Each row below holds a small network's activations on one input, seen along a few directions.
Each table varies a few parts of the input and shows all the possible inputs, shuffled.
A made-up example of a description, with smaller parts first: one of 5 places around a ring, together with either a single point or one of 11 places around a ring or (one of 2 separate values, together with one of 6 places along a line).
Shared parts are said once, and a part with two or three values counts as separate values.
In the rows, zero is written as 128.

Other details of the inputs shift rows strongly along three fixed directions, in all tables alike. That doesn't count.
These rows show it; all are for the same input, with only those details redrawn:
[133 125 134 130 139 131 137 132 125 131 120 139 130]
[126 135 143 132 118 138 131 129 136 122 155 131 116]
[108 128 136 123 129 136 125 118 145 123 132 141 116]
[127 132 144 137 124 143 139 133 146 117 161 130 113]
[157 133 137 134 125 123 135 142  93 141 126 130 141]
[139 127 136 135 137 134 142 138 127 128 132 135 128]
[138 118 127 129 155 126 143 135 119 137  96 145 139]

A family of inputs:
x1: [109 134 132 124 137 132 117 119 149 121 135 140 119]
x2: [132 116 124 131 131 130 138 132 132 134 120 128 139]
x3: [106 120 128 121 124 136 127 119 150 120 132 125 128]
x4: [134 127 120 136 142 123 146 141 109 136 103 123 139]
x5: [129 164 135 103  51  97  63 111  38 173 136 114 143]
x6: [117 120 120 118 122 140 124 113 149 123 131 129 114]
x7: [106 118 123 131 138 130 122 119 157 118 123 128 127]
x8: [109 128 134 123 136 132 120 118 147 124 136 141 116]
x9: [131 127 135 128 142 132 137 133 122 125 120 134 132]
x10: [119 139 135 141 121 133 127 135 139 122 151 112 114]
x11: [148 132 133 143 105 130 136 142 109 125 158 108 139]
x12: [140 131 119 135 148 121 137 144 116 143 107 125 139]
x13: [108 127 133 122 131 134 122 122 145 121 135 144 115]
x14: [ 99 136 126 130 128 132 124 122 147 118 125 123 117]
x15: [142 124 124 123 120 136 129 127 121 126 133 116 128]
x16: [167 120 118 134 127 130 137 145 109 135 132 120 134]
x17: [126 131 129 134 118 133 123 130 146 123 158 119 128]
x18: [ 99 132 125 104  92 115  83  99 114 145 127 132 134]
x19: [125 138 142 139 125 133 121 129 136 115 155 125 116]
x20: [140 131 128 123 112 122 131 121 147 110 155 115 112]
x21: [128 121 120 128 154 126 147 140 118 138  91 127 139]
x22: [155 125 130 132 154 107 152 139 123 124 108 137 137]
x23: [ 78 129 127  95 119 121  90  88 128 138  92 157 124]
x24: [130 119 119 131 151 125 148 139 122 144  92 133 136]
x25: [152 122 112 133 142 126 132 132 114 126 104 121 141]
x26: [159 118 110 133 153 129 139 138 126 133 110 125 139]
x27: [105 125 124 130 125 132 120 119 152 113 130 125 129]
x28: [164 131 127 136 110 133 128 139 112 133 163 110 126]
x29: [144 120 118 134 133 137 141 131 127 119 131 119 128]
x30: [114 123 127 119 121 115 129 116 158 114 133 128 124]
x31: [104 126 118 103 137 109 103 103  94 144  63 155 148]
x32: [148 139 135 141 109 129 137 153 108 137 159 111 124]
x33: [164 134 129 142 111 132 125 138 111 124 159 103 127]
x34: [107 117 123 123 123 133 123 123 152 124 134 133 124]
x35: [105 131 130 129 143 133 124 119 149 110 121 139 121]
x36: [125 141 136 129 114 117 138 131 144 117 153 114 111]
Q: Changing only one part turns x19 into x10. The same change can be made to x22. Which row results?
A: x36
Q: What do these inputs look like to the network?
A: one of 4 separate values, together with either a single point or one of 8 places around a ring
Q: List by row number the other rows that have the choice among 4 separate values in common with x16.
A: x6, x15, x20, x25, x26, x28, x29, x33
Q: List by row number the other rows that have the choice among 4 separate values in common with x18.
A: x2, x3, x7, x11, x17, x27, x30, x34

A family of inputs:
x37: [195 171 189 155  91 128 142 169  58 136 208 129 127]
x38: [177 111 109 157 178 118 183 172 114 137  85 112 155]
x39: [159 143 116 111  83  98  87 124  35 175  97 114 163]
x40: [148 141 116 103  79  92  81 119  33 179  91 120 166]
x41: [114 121 160 171 206 166 202 173 195 103 150 156  99]
x42: [ 53 154 129  98  64 118  59  78 136 123 144 119 111]
x43: [141  92  98 120 196 116 144 121 144 127  46 158 149]
x44: [192 100 111 162 185 134 181 170 119 128  99 123 157]
x45: [142  91  96 113 192 116 148 118 143 133  43 158 144]
x46: [154 134 122 111  91 106  93 119  56 159 106 123 163]
x47: [117 116 102  88 140 104  91  88 108 143  53 155 143]
x48: [136 179 183 147  84 120 123 156  63 145 179 123 127]
x49: [101 130 132 130 110 161 123 113 185  94 188 114  89]
x50: [143 128 143 167 124 163 168 160 189  94 222  94 100]
x51: [176 110 113 159 179 116 182 173 116 135  89 113 162]
x52: [ 17 127 150  99 161 150 110  83 194 113  98 195  90]
x53: [ 65 140 129  85  60 129  62  72 136 128 150 132 107]
x54: [162 125 148 158 125 158 167 150 192  83 226 106  96]
x55: [ 59 143 129 104  76 136  69  83 159 117 162 124 101]
x56: [122  86  95 121 200 133 158 124 160 130  46 154 140]
x57: [171 127 145 153 113 150 164 152 168  95 220 104 100]
x58: [156 159 137 139  73 118 112 143  79 135 174  85 133]
x59: [ 28 112 103  93 148 142  95  73 210 109  93 151  96]
x60: [145 133 118 127 114 102 126 139  82 152 102 112 154]
Q: What do these inputs look like to the network?
A: one of 4 places along a line, together with either a single point or one of 5 places around a ring
Q: List by row number the other rows that have the place on the line of 4 in common with x58.
A: x38, x42, x48, x51, x60
Q: Start at x54 and move only the place on the line of 4, one step at a time. The first step leads to x46. Which rows follow, in order?
A: x50, x51
Q: Which other rows does x43 become when the place on the ring of 5 takes its other values? List them by row number.
A: x45, x47, x54, x57
